A small network was trained on invented records. Each row is its activation on one of them, seen along a few directions.
After each row come some of the record's fields: Nogo, Zub, Gal, Geteg, Vinu, Zoduk, Zivet.
Not every record has every field; a missing one is left out.
Other fields move the rows too, some of them a lot.
In the rows, zero is written as 500.
Strong random noise was added to every row along 3 fixed directions; ignore it. To show where, here is one row again and again, with new noise each time:
610	367	465	457	258	343	557	437	535	589	303	448	468	606	524	677	428	549
318	532	422	540	495	648	455	433	411	497	644	580	409	527	353	498	563	502
542	381	440	359	305	256	521	463	473	553	316	514	445	623	402	729	480	520
616	379	480	580	297	513	506	416	527	556	429	383	438	582	568	587	423	575
308	544	427	597	524	735	427	423	401	477	716	558	392	513	363	451	568	512

300	608	327	340	482	555	690	577	641	692	348	707	492	476	510	487	437	373 => Zub=p1, Vinu=u1, Zoduk=k1, Zivet=v2
615	464	567	549	445	394	410	480	515	484	462	393	471	604	497	480	515	592 => Zub=p1, Gal=e2, Geteg=l2
801	420	640	618	816	316	235	544	456	392	650	228	444	437	568	345	577	586 => Nogo=h2, Gal=e1, Geteg=l2
367	563	426	354	499	384	513	502	464	545	574	692	473	464	278	549	526	420 => Zub=p2, Gal=e1, Geteg=l1
422	568	438	525	501	592	502	515	579	505	564	504	569	484	528	490	499	497 => Zub=p1, Gal=e2, Geteg=l2
551	394	462	285	570	400	386	629	507	441	488	567	357	483	364	640	536	469 => Nogo=h2, Zoduk=k1, Zivet=v2
579	487	519	670	425	786	363	520	590	440	544	342	510	441	715	448	350	505 => Nogo=h2, Vinu=u3, Zoduk=k1, Zivet=v1
519	439	576	594	534	616	414	425	492	373	612	340	519	497	552	457	483	518 => Nogo=h1, Zoduk=k1, Zivet=v1
670	387	395	337	262	491	631	564	691	664	284	506	397	544	588	662	397	581 => Zub=p1, Zoduk=k1, Zivet=v2
446	482	544	551	476	513	431	484	411	564	488	488	515	481	517	503	498	489 => Nogo=h2, Vinu=u2, Zoduk=k1, Zivet=v2
653	360	526	532	615	410	373	594	511	431	531	445	423	480	507	524	525	517 => Nogo=h2, Vinu=u3, Zoduk=k3, Zivet=v2
428	542	529	407	673	290	408	499	289	413	650	566	462	457	318	578	632	541 => Nogo=h2, Gal=e2, Geteg=l2
695	417	512	536	368	374	631	389	438	570	321	459	515	571	611	513	446	625 => Nogo=h2, Vinu=u1, Zoduk=k2, Zivet=v1
517	448	613	719	455	732	393	431	399	408	597	242	474	600	587	465	360	488 => Nogo=h1, Vinu=u2, Zoduk=k2, Zivet=v2
689	465	632	619	541	404	393	461	309	359	643	325	386	608	502	540	554	633 => Nogo=h2, Gal=e2, Geteg=l2
461	425	616	572	437	485	455	391	359	490	517	417	553	587	497	510	482	463 => Nogo=h1, Vinu=u2, Zoduk=k1, Zivet=v2
518	539	473	530	531	699	508	471	519	485	649	522	425	456	549	387	491	516 => Nogo=h2, Gal=e2, Geteg=l2
404	616	525	618	335	779	680	487	631	657	498	615	613	384	700	351	391	431 => Nogo=h2, Gal=e2, Geteg=l2
574	432	362	311	382	367	595	594	713	585	237	478	491	509	643	580	361	504 => Zub=p1, Vinu=u3, Zoduk=k1, Zivet=v1
511	518	570	430	484	381	423	482	449	460	517	442	507	563	450	554	404	437 => Nogo=h1, Gal=e1, Geteg=l1
568	476	594	431	391	378	485	487	532	517	417	454	549	575	487	557	382	453 => Nogo=h1, Gal=e1, Geteg=l1
609	407	613	585	322	431	509	364	349	473	427	338	522	629	522	515	437	558 => Nogo=h1, Vinu=u2, Zoduk=k2, Zivet=v1
652	383	545	472	488	404	423	462	408	384	460	324	537	576	483	577	456	520 => Nogo=h1, Vinu=u3, Zoduk=k2, Zivet=v1
351	506	413	460	655	433	478	476	370	492	620	674	381	485	206	493	657	534 => Zub=p1, Vinu=u2, Zoduk=k2, Zivet=v2
701	370	559	530	408	469	332	553	555	384	425	272	532	507	645	605	332	481 => Nogo=h2, Vinu=u3, Zoduk=k1, Zivet=v1
263	606	532	475	605	592	473	498	399	352	609	576	512	528	300	493	544	415 => Nogo=h1, Zoduk=k2, Zivet=v1
464	556	627	700	515	655	572	296	451	532	550	472	545	454	559	346	565	618 => Nogo=h2, Zoduk=k2, Zivet=v1
448	635	657	763	558	638	569	404	478	565	625	448	632	480	568	430	489	475 => Zub=p2, Gal=e1, Geteg=l1
473	409	525	462	618	412	289	486	344	420	645	517	313	490	297	561	617	601 => Nogo=h2, Zoduk=k1, Zivet=v2
413	548	492	537	500	732	547	466	525	467	597	580	421	467	513	394	488	523 => Nogo=h2, Zoduk=k1, Zivet=v1
605	406	509	466	458	313	374	446	363	364	452	386	439	589	473	636	496	492 => Nogo=h2, Vinu=u1, Zoduk=k1, Zivet=v1
370	572	463	452	498	554	577	489	615	573	505	522	559	464	509	427	502	481 => Zub=p1, Gal=e2, Geteg=l2
503	546	429	426	572	449	549	569	480	533	604	546	410	457	422	503	593	594 => Zub=p1, Gal=e2, Geteg=l2
255	647	477	409	804	593	409	659	522	472	697	714	572	385	389	460	557	293 => Nogo=h2, Gal=e3, Geteg=l1
419	557	513	378	559	224	460	447	324	420	532	631	437	561	316	645	615	508 => Nogo=h2, Gal=e2, Geteg=l2
555	437	382	510	471	502	550	484	432	536	563	545	311	526	465	438	585	702 => Zub=p1, Vinu=u2, Zoduk=k3, Zivet=v1
548	441	455	502	249	531	622	458	421	595	438	494	491	583	508	555	493	660 => Zub=p1, Vinu=u2, Zoduk=k2, Zivet=v1
325	557	334	402	530	584	608	512	452	590	602	760	340	477	280	505	653	521 => Zub=p1, Vinu=u2, Zoduk=k1, Zivet=v2
333	484	442	153	632	198	382	649	424	337	468	611	465	492	191	707	564	364 => Nogo=h1, Zoduk=k1, Zivet=v1
340	573	525	347	550	291	763	546	640	683	177	737	703	423	501	588	471	429 => Nogo=h2, Zoduk=k2, Zivet=v2
619	552	513	549	776	405	331	573	534	419	528	402	569	397	528	445	547	454 => Nogo=h2, Gal=e2, Geteg=l2
760	327	533	486	276	346	556	468	502	555	297	355	562	512	641	620	393	580 => Nogo=h1, Vinu=u1, Zoduk=k1, Zivet=v1
734	519	436	688	585	768	586	592	867	729	449	391	517	396	849	248	303	550 => Zub=p1, Gal=e1, Geteg=l1
468	561	486	464	526	551	604	524	580	528	416	623	616	461	588	447	544	423 => Nogo=h2, Vinu=u3, Zoduk=k3, Zivet=v1

Here are new rows. What are their fields?
331	543	451	438	583	597	407	545	445	353	627	525	469	517	430	494	474	400 => Nogo=h1, Vinu=u3, Zoduk=k1, Zivet=v1
431	531	412	538	613	719	468	539	517	534	640	491	366	477	459	446	540	606 => Zub=p1, Zoduk=k2, Zivet=v2
316	594	350	460	461	611	583	514	518	544	549	712	389	501	351	492	570	610 => Zub=p1, Zoduk=k2, Zivet=v1
363	552	465	506	593	685	338	460	305	411	671	501	390	538	377	528	544	433 => Nogo=h2, Vinu=u1, Zoduk=k1, Zivet=v2
574	388	582	601	415	557	360	409	318	365	634	277	428	606	510	468	478	523 => Nogo=h1, Vinu=u2, Zoduk=k1, Zivet=v1
541	499	430	272	652	209	482	591	425	481	366	620	496	447	308	553	584	427 => Nogo=h2, Vinu=u1, Zoduk=k2, Zivet=v1
243	635	417	372	304	543	727	518	712	650	252	720	646	489	556	551	463	377 => Zub=p1, Zoduk=k1, Zivet=v1
596	508	629	645	632	494	443	381	388	486	618	460	460	527	508	321	612	690 => Nogo=h2, Gal=e2, Geteg=l2
395	544	425	621	462	709	667	439	617	664	525	666	490	406	552	375	558	511 => Zub=p1, Vinu=u2, Zoduk=k1, Zivet=v2
538	456	566	513	376	418	520	375	348	497	443	460	495	577	510	517	498	535 => Nogo=h2, Vinu=u2, Zoduk=k1, Zivet=v1
603	492	447	382	474	432	378	506	457	437	514	461	374	543	460	614	524	510 => Nogo=h2, Gal=e2, Geteg=l2
649	379	485	416	570	462	328	576	453	365	619	428	320	459	381	544	535	581 => Nogo=h2, Zoduk=k1, Zivet=v1
634	436	480	437	453	311	478	542	487	463	352	501	454	519	491	631	410	566 => Nogo=h2, Vinu=u3, Zoduk=k2, Zivet=v1
416	532	586	605	455	709	531	427	505	444	543	466	583	511	505	443	448	502 => Nogo=h1, Zoduk=k2, Zivet=v1
637	441	519	552	590	547	381	426	392	391	708	423	383	503	504	477	534	641 => Nogo=h2, Gal=e2, Geteg=l2
448	454	493	484	497	582	441	561	639	460	507	353	541	515	545	556	414	401 => Zub=p1, Zoduk=k1, Zivet=v2
325	534	533	512	535	539	319	555	315	332	644	409	526	485	371	565	523	375 => Nogo=h1, Vinu=u2, Zoduk=k1, Zivet=v1
294	652	498	547	529	618	529	419	426	521	603	628	500	473	507	397	512	468 => Nogo=h2, Gal=e2, Geteg=l2
434	594	415	434	556	554	533	656	698	547	445	557	623	459	531	435	472	406 => Zub=p1, Gal=e2, Geteg=l2
422	643	614	677	618	610	575	428	435	558	635	555	550	508	503	421	530	501 => Nogo=h2, Gal=e1, Geteg=l1
361	614	442	554	494	761	494	509	547	488	712	628	449	461	418	399	444	419 => Zub=p2, Gal=e1, Geteg=l1
582	446	463	453	461	427	570	470	571	524	461	530	366	461	423	493	572	554 => Zub=p1, Zoduk=k1, Zivet=v1
